A small network was shown many inputs. Here are its activations along a few directions, one row for each input.
Each table varies a few parts of the input and shows all the possible inputs, shuffled.
Descriptions start from the smaller parts, as in this example, which fits no table here: one of 2 separate values, together with either a single point or one of 9 places around a ring or (one of 5 places around a ring, together with one of 6 places along a line).
Shared parts are said once, and a part with two or three values counts as separate values.
(in the rows, 128 means zero)

Other details of the inputs vary at random and push rows far along two fixed directions, the same in every table; ignore that.

Table:
R1: [150 116 154 156 169  99 181 212 141 105  99  62 113  89  96 162]
R2: [ 78 127  82 134 111 104 143 184  90  28 105 126 149 180 123  86]
R3: [148 137 126 159 143 143 140 137 116 116 100 117 153 145 148 132]
R4: [145 119 154  68 133 118  87  71 186 207 153 142 112  85 157  97]
R5: [160 134 139 186 176 112 191 182 138  99 112  96 155 105 102 188]
R6: [168 139 138 102 157 130 108  47 183 202 171 166 152  84 158 136]
R7: [142 106  98 125 139 116 111 104 132 130  82 131 141  87 126 105]
R8: [104 136 143 119  92 132 112 107 103 155 146 122 109 153 117 108]
R9: [166  91 121  90 132 141 112  72 167 210 156 113 110  15 153 105]
R10: [105  64 121 166  90 154 134 127 135 128 130 137 149 124 138 120]
R11: [164 103 112  95 136 216 120  76 150 184 200 139  89  48 186 148]
R12: [109 128 101 138 115 113 117  88 102 127 112 150 145 117  91 117]
R13: [137 153 138 159 109 191 139 226  71  47 104 118 107 219 153 150]
R14: [123 100 107 145 135  93 115 128 143  97  63 139 141 120 102 114]
R15: [ 80  86  78 134  81 184 118 104 103  83 150 161 150 151 167  90]
R16: [131 137  92  80 131 137 122  53 138 172 229 149 109  49 131 132]
R17: [152 172 150 166 188  75 194 182 125 107 124  84 129  93  52 208]
R18: [141 117 135 108 118 135 131  68 137 209 198 118 110  42 112 135]
R19: [143 156 136 131 147 128 130 107 144 143 128 142 154 144 155 133]
R20: [ 66 106  71 153  70 154 131 141  84  41 135 164 180 195 148  76]
R21: [151 193 154 156 174  90 173 183  94 103 108  81 124 146  84 175]
R22: [125  73 123 159  95 172 135 120 118 142 135 121 147 118 157 107]
R23: [ 99 147  99 106  60 178  62 119  70 101 137 181  94 210 141 102]
R24: [105 177 125 110 123  93 103  83 119 140 126 161 135 164 110 119]
R25: [135 208 195 144 167  86 195 217 108 112 147  58  98 164  94 189]
R26: [126 183 189 141 153  87 172 191 119 118 141  89 111 168  85 176]
R27: [126 142 156  96 126 112 115 136 151 148 118 108 108 138 155 100]
R28: [173 112 115  86 157 111  80  48 192 193 124 164 131  56 129 122]
R29: [ 59  69  80 113  72 172  87 143  98  61  63 155  95 185 160  73]
R30: [117 111 147 107 103 123  97  76 149 182 168 158 120 110  99 132]
R31: [130 124 164 136 124 138 133 134 151 150 147 132 140 152 157 135]
R32: [ 80 102 132 153  93 109 141 142 113 115 124 127 124 135  77 135]
R33: [ 19  87  76 134  43 176  77 134  55  44  77 180 105 236 132  81]
R34: [144 122 152 100 113 159 108  62 167 211 189 147 125 103 188 110]
R35: [ 56  81  68 116  83 138 101 132  96  49  89 155 134 174 144  61]
R36: [168 110 135  80 132 136 100  79 166 211 153 108 102  53 166 100]
R37: [157 174 143  79 160  96 104  33 173 215 186 164 128  73 112 146]
R38: [ 42 135  69 137  67 109 121 133  71  41 141 166 160 200 106  79]
R39: [104 116  99 102  75 169  74 157  92  72  78 156  93 208 162  79]
R40: [193 149 186 140 206  91 188 237 154 122 112  45 105  91  94 198]
R41: [136 103 146 147 105 169 130 134 123 149 137 109 129 139 169 118]
R42: [173 187 162 125 201  79 165 175 145 121  98  79 122 124 122 156]
R43: [160 137 132 185 168 130 188 184 110  95 102  87 157 117 119 167]
R44: [192 143 191 176 195 120 212 240 143 121 142  56 125 112 107 226]
R45: [151 130 115 109 143 113 101 106 136 142  84 124 129 113 139 103]
R46: [141 111 128 161 138 127 123 129 140 111  98 154 169 154 119 145]
R47: [124 141 127 129 132  97 109  92 139 140 123 165 142 130  76 148]
R48: [148 148 140 103 163  89 108 107 165 145  99 138 137 125 127 120]
Each input here is: one of 3 separate values, together with either one of 4 places along a line or (one of 2 separate values, together with one of 6 places around a ring).
The inputs of R12 and R7 match in every part but the choice among 3 separate values. If R16 is changed in the same way as R12 into R7, which row does it become?
Answer: R35
The inputs of R28 and R46 match in every part but the choice among 3 separate values. If R1 is changed in the same way as R28 into R46, which row does it become?
Answer: R10

Table:
R49: [122 104 112 111  93 181 109  50 137 182 195 165 139  97 183  97]
R50: [232 148 164 162 223 112 208 221 150 129 111  52 119  52 112 211]
R51: [128 134  99  77 106 154  89  53 137 174 188 170 118 104 172  97]
R52: [ 62 105 110 182  74 157 148 161  68  61 119 139 148 198 109 131]
R53: [173 193 171 127 200  35 169 138 146 166 117  80 128  86  58 172]
R54: [162  84  98 100 128 173  77  52 159 173 126 162 142  80 180  94]
R55: [193 129 159 159 213 103 223 221 152 117 135  28 112  35 115 194]
R56: [138  61  98 115 107 145  91  60 174 178 122 156 149  46 151  86]
R57: [ 66 135  99 155  89 127 129 177  60  41 106 143 128 216  95 127]
R58: [124 133 127  55  97 147  70  56 143 188 166 164  85 110 152  93]
R59: [ 63 152 101 138 102 117 122 169  63  40  97 146 116 204  83 117]
R60: [ 87 134 143 167 112  94  98 138 120  91  29 151 151 224 100 123]
R61: [201 178 193 130 185 139 192 201 143 162 187  52  87  88 129 205]
R62: [129 116 129  72  92 161  71  65 143 195 176 161  95 113 165 102]
R63: [ 76 162 111 125 106 120 126 173  77  43  90 132 120 215 126  99]
R64: [ 76 124 135 159 122  64 123 152 125  63  60 152 181 213  86 106]
R65: [134 120 131 101 124 103  75  29 184 199 129 189 150 108 125 108]
R66: [170 188 169 131 205  37 171 146 157 154 131  83 145  84  69 178]
R67: [ 68 123 104 172  77 143 136 168  68  43 115 142 140 214 102 127]
R68: [133 123 105  96  96 168  97  52 144 175 197 167 129 104 178  96]
R69: [147  75  91  94 120 173  87  58 161 171 129 151 126  68 183  90]
R70: [195 159 200 143 184 152 202 198 138 171 190  51  97  80 137 206]
R71: [ 66  63  95 173  90 138 130 205  94  27  29 110 138 203 135  84]
What is each input in this table made of?
Answer: either one of 5 places along a line or one of 6 places around a ring or (one of 3 separate values, together with one of 4 places along a line)
Start at R55 and move only the place on the ring of 6, one step at a time. The first step leads to R71. Which rows follow, in order?
Answer: R69, R54, R50, R56

Table:
R72: [115 134 105  80 106 110  75  14 154 192 166 188 140  98 135  88]
R73: [173 163 125 109 183 143 171 177 127 114 171  96  88  78 135 179]
R74: [104 118 112 149 124 104 117 153 111  75  45 130 149 175 112 102]
R75: [102 100 134 137  98 145 124 187 113  78  74 111 123 185 162  89]
R76: [126  85 116 108 101 140  68  38 167 190 126 175 134  89 143  91]
R77: [ 93 148 134 144 118 101 114 144 102  83  74 137 144 209 114 112]
R78: [119 115 131  97  87 139  68  31 165 205 155 184 130 118 144 102]
R79: [172 159 130 127 190  81 167 139 150 141 128  95 129  62 102 159]
R80: [163 177 159 126 179  90 170 138 146 149 177 104 130  86  89 177]
R81: [176 139 147 146 163 162 186 168 128 149 190  82 120  74 146 187]
R82: [ 91 101 118 173  91 178 147 169  88  69 112 127 146 185 149 118]
R83: [118  89  90 100 108 118  78  26 161 174 145 178 149  69 124  85]
R84: [182 180 180 123 182 106 158 158 147 163 147  97 117 118 117 183]
R85: [ 77 120 136 159 104 104 129 151 110  88  94 139 150 202 101 122]
R86: [186 137 145 151 162 162 189 165 131 147 191  83 115  71 146 184]
R87: [ 85 134 105 130  92 148 125 167  73  60 113 129 106 188 121 118]
R88: [ 85  91 119 165 110 105 130 156 114  78  63 130 152 170 101 111]
R89: [122  88  95  74  90 174  64  48 154 177 159 163 111  99 185  71]
R90: [ 78 135 119 134  85 143 126 171  67  78 116 122 104 192 117 109]
R91: [190 149 161 128 188 108 156 161 151 150 112  89 122  92 117 173]
What is each input in this table made of?
Answer: either one of 3 separate values or one of 5 places along a line or (one of 2 separate values, together with one of 6 places around a ring)
Start at R85 and move only the place on the ring of 6, one step at a time. The first step leads to R80. Which rows follow, in order?
Answer: R72, R77, R84, R78
Which other rows belong to the same alternative as R75? List them by row number.
Answer: R73, R87, R89, R90
